A small network was shown many inputs. Here are its activations along a few directions, one row for each input.
In each table, some parts of the input vary, and every possible input appears once, in random order.
Descriptions start from the smaller parts, as in this example, which fits no table here: ring(8) and (point or line(11) or (values(3) and line(6))).
Shared parts are said once, and a part with two or three values counts as separate values.

Other details of the inputs shift rows strongly along two fixed directions, in all tables alike. That doesn't count.
To show where, the next rows are all for the same input, with only those details redrawn:
[-0.34  3.15 -2.64 -3.45 -1.02  6.46  1.27 -0.45  2.87  4.46 -1.32]
[-0.32  3.18 -2.64 -3.47 -1.05  6.54  1.31 -0.43  2.85  4.47 -1.32]
[-3.75 -0.64 -4.10 -1.14  0.61 -5.32 -3.44 -3.48  4.24  2.01  0.26]
[ 1.56 -0.15 -0.18  3.34 -2.86  5.53  1.07  0.27 -4.04 -1.42 -1.98]
[-3.72 -0.62 -4.10 -1.16  0.59 -5.25 -3.41 -3.46  4.22  2.02  0.25]

Table:
x1: [ 2.36 -0.70  1.83  1.52 -2.37  3.96  2.89  2.03 -3.52 -3.06 -2.85]
x2: [-3.86  1.11 -3.52 -1.79  0.96 -6.49 -3.94 -1.09  3.34  1.93  0.08]
x3: [ 4.15  0.06 -0.15  2.10 -1.65  5.12  1.08  0.93 -4.22 -2.07 -3.96]
x4: [ 0.23  3.60  1.70 -6.25  0.67  4.00  2.36  1.36  2.00  3.95 -1.00]
x5: [ 0.01 -3.10  2.00  6.32  1.83 -6.16 -3.06  0.33 -2.66 -3.55  3.38]
x6: [-3.29 -0.57 -2.78 -2.70  1.45 -6.54 -2.26 -1.86  5.01  0.08 -0.98]
x7: [ 0.13 -1.64 -0.84  4.18 -2.15  0.71 -0.83 -0.97 -3.38 -2.34 -1.33]
x8: [ 1.78 -2.07  0.11  4.77 -2.10 -2.76 -0.57 -1.41 -1.97 -4.31  2.45]
x9: [-0.11 -2.80  2.07  3.80 -1.86 -1.17  1.66 -0.31 -2.72 -1.71  0.87]
x10: [-0.76  2.42 -0.06 -3.63 -1.20  4.43  3.46  0.18  3.41  4.94 -0.07]
x11: [ 0.60 -3.20 -1.23  3.55 -0.52 -3.97 -2.30 -0.78 -3.09 -4.91 -2.26]
x12: [-1.03 -1.33 -0.72 -1.41  4.84 -5.76 -1.87 -1.83  6.30  0.61  2.70]
x13: [-0.37  2.24 -0.02 -3.55  1.60  1.94  1.25  1.86  2.98  4.43  2.55]
x14: [ 2.16 -0.43  3.08  2.46 -1.77  3.90  2.28  3.52 -4.52 -0.79  0.71]
x15: [ 0.89  2.42  0.03 -5.37 -0.22  4.33  3.61  1.37  3.71  3.48 -1.56]
x16: [ 2.21 -1.33  2.74  4.21 -0.15  4.69  3.08  0.77 -2.80 -1.62  1.92]
x17: [-2.26 -0.66 -0.91 -1.69  2.24 -2.45  0.69 -1.62  4.63  3.04  3.29]
x18: [-1.70 -0.38  0.79 -2.47  5.57 -6.04 -3.14 -1.71  4.53  1.13  3.34]
x19: [ 3.35  0.58  0.87  3.21 -2.49  0.90 -0.17  2.01 -3.64 -3.27  1.77]
x20: [-1.31  0.35 -0.32 -0.74  3.25 -0.75  0.01 -1.72  5.42  3.16  3.54]
x21: [ 3.54 -0.32  4.68  1.63  1.37  5.04  2.07  2.28 -4.53 -2.64  0.88]
x22: [ 3.20 -0.50  4.52  1.16  0.89  4.52  2.50  2.48 -4.97 -2.35  0.52]
x23: [ 0.02  4.74 -0.78 -5.94  1.12  5.17  1.05  1.07  1.49  3.14 -2.27]
x24: [ 2.12  0.38  3.20  2.09 -2.62  4.39  2.75  3.48 -4.77 -0.46 -0.09]
x25: [-0.68 -1.65 -1.01  4.35 -1.32 -4.17 -3.61  0.11 -4.33 -3.27 -0.91]
x26: [-2.69  1.18 -0.06 -4.67  1.59 -3.80 -1.46 -0.84  2.81  1.69 -0.45]
x27: [-2.56  2.36 -0.58 -4.71  1.69 -1.84 -1.30 -0.57  2.71  1.67 -1.13]
x28: [ 3.40 -1.85  2.96  1.61 -0.91  4.32  3.77  2.46 -3.15 -2.56 -0.68]
x29: [-2.22  0.77 -2.68 -3.33  2.96 -6.65 -4.62 -2.98  2.36  1.58 -1.02]
x30: [-1.40 -3.21 -0.20  3.39  1.03 -8.46 -4.96 -1.86 -4.47 -5.45 -1.10]
x31: [ 2.81 -0.04  3.14  3.49 -0.27  4.48  1.82  3.15 -4.26 -1.44  1.83]
x32: [ 1.66  1.32  2.24  1.97 -3.39  5.49  2.21  3.46 -4.97 -0.90 -1.70]
x33: [ 3.08 -1.37  3.01  1.46 -1.73  3.83  3.81  2.21 -3.37 -2.43 -1.33]
x34: [ 1.75  0.67  2.18  2.20 -3.88  8.03  4.21  1.81 -3.89 -0.54 -1.81]
x35: [ 3.43 -0.36  2.25  1.79 -0.53 -0.89 -0.64  0.60 -3.96 -5.03  1.20]
x36: [-3.64  0.10 -1.25 -2.19  0.60 -7.51 -2.40 -0.57  3.66  2.77  1.33]
x37: [-2.11 -1.93  0.13  4.68 -1.46 -6.15 -3.15  0.19 -3.46 -3.78 -0.56]
x38: [-0.21 -2.88 -1.38  5.58 -1.39 -4.02 -3.03 -2.82 -3.00 -2.45 -1.24]
x39: [ 0.26 -2.59  3.67  1.99  0.19 -4.00 -0.49  0.28 -4.13 -3.44  0.25]
x40: [ 1.06 -4.64  1.71  4.01  1.45 -4.79  0.05 -0.07 -2.15 -4.89  1.24]
x41: [-1.73 -2.88 -1.05  5.37 -1.49 -4.50 -2.15 -1.89 -2.65 -3.63 -0.73]
x42: [-3.52 -2.05 -1.14 -1.43  1.62 -6.06 -0.66 -2.33  4.94  2.54  3.02]
x43: [ 2.68  2.65 -1.76 -4.74  0.20  2.06  1.39  0.15  4.95  1.02  1.04]
x44: [ 0.80  3.43 -2.36 -5.00  0.17  5.58  2.11  1.07  3.24  2.71 -2.82]
x45: [-1.17  2.63 -3.39 -2.60  0.49 -1.40 -2.85 -0.81  2.41  4.03 -0.97]
x46: [-0.67 -4.57  3.15  3.08  1.54 -7.90 -2.36 -0.55 -3.47 -4.55  1.46]
x47: [-1.33 -1.70 -0.98 -2.14  4.24 -5.82 -1.23 -1.72  5.92  0.51  2.61]
x48: [-1.45  3.36 -1.29 -3.37 -1.33  5.77  2.37  0.03  3.45  4.11 -1.11]
Question: What do these inputs look like to the network?
Answer: values(4) and (point or line(11))
Question: The inputs of x19 and x35 match in every part but the values(4) part. If x14 is changed in the same way as x19 into x35, which row does it become?
Answer: x46
Question: Change only the line(11) part in x4. List by row number the other rows that result.
Answer: x18, x21, x22, x23, x26, x27, x29, x30, x39, x46
Question: List by row number the other rows that have the values(4) part in common with x8.
Answer: x7, x9, x10, x16, x17, x20, x34, x38, x41, x42, x48
Question: List by row number the other rows that have the values(4) part in common with x6.
Answer: x1, x3, x11, x12, x15, x28, x33, x40, x43, x44, x47

Table:
x49: [-1.63 -2.14 -0.76  0.92  0.63 -4.84 -1.39 -1.80  0.64 -1.06 -0.17]
x50: [ 2.00  2.59  0.38 -1.70 -1.98  7.99  3.59  2.00 -0.21  1.89 -1.15]
x51: [ 0.19  1.38  0.23 -2.22  0.52  2.08  0.85  0.56  0.31  1.26 -0.95]
x52: [-0.22  1.08 -0.80 -2.73  0.34 -0.97 -0.30 -0.10  2.36  0.88 -0.31]
x53: [-1.43  0.11 -1.97 -2.39  0.17 -2.16 -0.34 -1.00  3.56  1.55  0.31]
x54: [ 0.48 -1.46  0.63  3.68 -1.72 -0.84  0.21  0.34 -3.09 -2.46 -0.13]
x55: [ 1.24 -2.13  0.17  3.70 -0.88 -0.19 -0.22 -0.55 -2.59 -3.03 -0.55]
x56: [-0.41  0.78 -0.23 -1.61 -0.01  2.15  1.01 -0.01  1.16  1.73 -0.71]
x57: [ 0.07 -0.57  1.40  1.64 -0.26 -0.18 -0.35  0.75 -2.99 -1.44 -0.50]
x58: [ 0.55  1.87 -0.36 -1.40  0.30  2.78  0.14  0.61  0.34  1.52  0.16]
x59: [-1.86  0.86 -0.83 -2.67  1.57 -2.40 -1.13 -0.76  2.42  1.93  0.07]
x60: [ 0.89 -1.98  2.45  1.93  0.83 -0.82  1.25  0.26 -0.71 -1.53  2.52]
x61: [ 0.52  1.60 -0.80 -1.94  0.74  1.78  0.04 -0.02  1.34  1.16 -0.21]
x62: [-2.40  0.28 -1.28 -2.04  0.91 -1.89 -0.62 -1.19  2.92  2.32  0.32]
x63: [ 0.04  1.93 -0.09 -2.17 -0.39  1.88  0.43  1.06  0.84  1.89  0.12]
x64: [ 1.03 -0.66  2.23 -0.22  1.94 -0.74  0.88  1.12  0.59 -0.49  2.10]
x65: [-1.63 -1.64 -1.08  2.21  0.41 -4.32 -2.44 -1.57  0.57 -0.62  1.11]
x66: [ 0.24 -1.75  0.08  3.90 -0.78 -1.14 -0.88 -0.56 -2.22 -2.32  0.16]
x67: [-0.60  0.91 -1.70 -1.45  0.55  0.67  0.00 -1.03  2.84  1.93  0.23]
x68: [-0.66 -1.76  0.92  3.25 -0.64 -1.59 -0.46 -0.22 -2.74 -1.61 -0.16]
x69: [ 0.53  1.81 -0.57 -1.86  0.46  2.49  0.15  0.35  1.07  1.56 -0.04]
x70: [-1.05 -1.72 -0.07  2.39 -1.16 -3.14 -1.33 -0.49 -1.02 -1.12  0.74]
x71: [ 3.19  0.56  1.14  1.54 -0.91  5.08  1.73  1.41 -3.51 -2.04 -1.45]
x72: [ 2.52  0.47  1.87  1.70 -2.05  4.07  1.57  2.12 -4.11 -1.71 -1.03]
x73: [-0.45 -0.74 -0.21  0.50 -0.08 -3.66 -1.39 -0.41 -0.31 -1.43  0.06]
x74: [-1.14  0.32 -0.75 -2.94  1.48 -2.08 -1.03 -0.87  2.54  1.23 -0.54]
Question: What do these inputs look like to the network?
Answer: values(2) and (point or (values(3) and line(4)))
Question: The inputs of x56 and x51 match in every part but the values(2) part. If x66 is changed in the same way as x56 into x51, which row does it become?
Answer: x69
Question: Change only the values(3) part in x56. List by row number the other rows that result.
Answer: x50, x67
Question: Change only the values(3) part in x61. List by row number the other rows that result.
Answer: x51, x73
